These are the activations of a small neural network, seen along a few directions. Each row is one input.
In each table, some parts of the input vary, and every possible input appears once, in random order.
Descriptions start from the smaller parts, as in this example, which fits no table here: one of 3 separate values, together with either a single point or one of 11 places along a line or (one of 4 places along a line, together with one of 5 places around a ring).
Shared parts are said once, and a part with two or three values counts as separate values.

Other details of the inputs vary at random and push rows far along two fixed directions, the same in every table; ignore that.

Table:
r1: [ 39  16 -24   9  14  21 -44  -4  10   1 -15   0]
r2: [-18 -24  -2  27  13  -5  36   3  15  -9 -10  14]
r3: [-24 -40  -5  16  19   0  21   4   8  -4   2  10]
r4: [-29  23  61 -46 -33 -36  76  42 -24  23  37  13]
r5: [ -4  38  12 -23 -30 -14  13  25 -24  17  18 -18]
r6: [-19 -35   6   3  22   5  24  -2  19 -24  10  18]
r7: [-32 -34   2  28   3 -11  19 -12  10  -7  -2   4]
r8: [-20 -40  11  -3  17   1  22 -13  18  -9   8  25]
r9: [-22 -32   8   5   6  -4  28 -23  26 -10   1  19]
r10: [ -3  40  14 -23 -27 -16  12  22 -29  13   9 -12]
r11: [-19 -34  -4  18  21   5  25   8   4 -13  -8  19]
r12: [ 20   9 -24  -6   3  14 -51 -15   1   7  -7 -15]
r13: [  4  45  24 -33 -22 -12  16  20  -8   1  27  -8]
r14: [ -2  41  15 -20 -22 -15  15  25 -19  20  18 -16]
r15: [ 41  13 -13 -14   6  25 -45 -10  20 -10  -7  -3]
r16: [-17 -31   7   7   7   0  33  -5  27 -22  -5  12]
r17: [  2  42  17 -17 -17 -17  16  26 -13  25  19 -14]
r18: [  4  38   7 -16 -28  -8  11  24 -24   8   8 -10]
r19: [-10  38  16 -27 -27 -20  10  19 -26  21  18 -20]
r20: [ 36  14 -20  15  11  18 -59 -16   7  -2 -16  -1]
r21: [  0  42  16 -20 -19 -16  12  21 -23  16   8 -10]
r22: [  0  39  13 -19 -25 -16  14  26 -19  21  19 -16]
r23: [-24 -40  -2  14  14   7  23   2  -3 -13  -7  10]
r24: [-10 -35   9   7   4  -6  33  -8  30 -13 -10  17]
r25: [ 40  12  -5 -20  -1  18 -41 -16  16   7  -4   5]
r26: [-25 -29   5  10   6  -3  27 -18  26 -16   8  15]
r27: [ 25 -29 -50  29  26  33 -61 -42  26 -19 -38   1]
r28: [-21 -36  -1  17  26  -1  23   5  13   0   2  13]
r29: [ -7 -44  11   0  16   1  25   0  23 -13  -5  24]
r30: [  6  42  11 -14 -21  -9  14  25 -20  11   7  -7]
r31: [ -8  41  19 -25 -20 -21  12  20 -22  25  18 -18]
r32: [-27 -38   7  22  22  -6  12  -2   7  -3   4  13]
r33: [ 36  13 -28   6   7  22 -46  -5   5  -2 -15  -3]
r34: [-23 -30  -1  24   7  -2  34  -4   8  -9 -10   5]
r35: [-24 -26   6  32   9 -10  26  -5   8 -11  -9  14]
r36: [  8  39   9 -13 -23 -10  12  26 -19  12   9  -8]
r37: [  1  37  21  -9 -26 -13  -1  12 -26  12  10 -15]
r38: [ 34  16 -15 -11   4  21 -52 -22  18  -4   6  -1]
r39: [ 24  10 -20  -4   4  19 -48 -17  -5   1 -15 -14]
r40: [-22 -38  -7  15  13   5  24   8  -2 -16  -7  17]
r41: [ 22  12 -20  -4  11  13 -48 -14   5  10  -7 -13]
r42: [-28 -41  -7  12  14   2  21   3   3  -8   1   9]
r43: [ 13  30  24 -39 -27 -27  21   4 -43  14  16 -17]
r44: [-24 -35  -1  14  24  -1  21   2   2  -9  -9  17]
r45: [-26 -32  -3  22   2   1  32  -7   4 -13 -11   3]
r46: [ 25   9 -20   8   2  14 -61 -18   4   3  -5 -11]
r47: [ 30   9 -18  12   4  21 -61 -22   0  -3 -14 -10]
r48: [ 34   9 -26  14   5  20 -64 -19   4  -7 -17  -3]
r49: [-32 -33   0  18   5  -4  27 -13   3 -10 -13   1]
r50: [ 35  11 -24   6   7  24 -48 -12   4   1 -15 -10]
r51: [ 43   3 -14 -19   2   6 -38 -29 -18   0  -8 -13]
r52: [-27 -30   3  29   2  -9  24  -6   4 -14  -8  12]
r53: [ 27  14 -23   0   8  18 -44  -7   6   7  -6 -10]
r54: [ -1  40  21 -10 -20 -20   0  15 -17  21  19 -14]
Description of these inputs: one of 2 separate values, together with either a single point or one of 6 places around a ring or (one of 4 places along a line, together with one of 5 places along a line).
Q: The inputs of r35 and r20 match in every part but the choice among 2 separate values. If r2 is changed in the same way as r35 into r20, which row does it become?
A: r1
Q: The inputs of r31 and r41 match in every part but the choice among 2 separate values. If r36 is changed in the same way as r31 into r41, which row does it become?
A: r33

Table:
r55: [ 36  22 -38  25  -4  19 -62 -26  -4  -4 -29 -22]
r56: [-59 -41   2  32  14 -16  50  11  -9  -2   1   7]
r57: [-57 -26  19  26   3 -27  58  23 -17   5  12   3]
r58: [ 18  39  26 -52 -19 -11   1  23 -39  19  22  -9]
r59: [ 24 -53 -44  45  37  37 -39 -46  52 -38 -40  19]
r60: [-55 -20  18  20 -17 -33  77   6   1  -3   0  -2]
r61: [ 60  55 -14 -43 -17  18 -74  -5 -15  19   5 -25]
r62: [-34 -52 -17  40  20  -4  32  -6  -4 -12 -23   7]
r63: [ 16  57  29 -35 -17  -9  -2  39 -16  21  31  -4]
r64: [ 55  34 -14 -22 -10  18 -67 -25  -5   0  -5 -15]
r65: [-56 -25  23  26  -3 -27  58  20 -21   0   4  10]
r66: [-31 -29  27   8   9  -9  47  19   9 -11   9  29]
r67: [ 17  48  19 -42 -17   0   2  45 -24  19  25  -4]
r68: [ 11  56  23 -40 -14  -4  -1  44 -18  22  29  -5]
r69: [ 61  63  -2 -34 -22  11 -78 -15 -11  15   4 -18]
r70: [-14 -80 -23  38  41  15 -11 -51  45 -26 -19  19]
r71: [ 50  28 -27   1  -9  22 -45 -36  50  -8 -20  -9]
r72: [-10 -71 -25  33  20  10  10 -68  63 -31 -27  14]
r73: [-45  34  70 -66 -26 -42  74  66 -58  31  61   2]
r74: [-17 -54  -5  19  30   8  33   1  20 -20 -12  28]
r75: [ 31  15 -47  22   1  24 -64 -19  -1   4 -27 -26]
Q: What is each input in this table made of?
A: one of 3 separate values, together with either a single point or one of 6 places around a ring
Q: The inputs of r75 and r61 match in every part but the choice among 3 separate values. If r60 is changed in the same way as r75 into r61, which row does it become?
A: r72
Q: Which other rows agree with r66 in the choice among 3 separate values? List them by row number.
A: r59, r63, r67, r68, r71, r74
Q: Change only the place on the ring of 6 in r70. List by row number the other rows that result.
A: r58, r61, r64, r69, r73
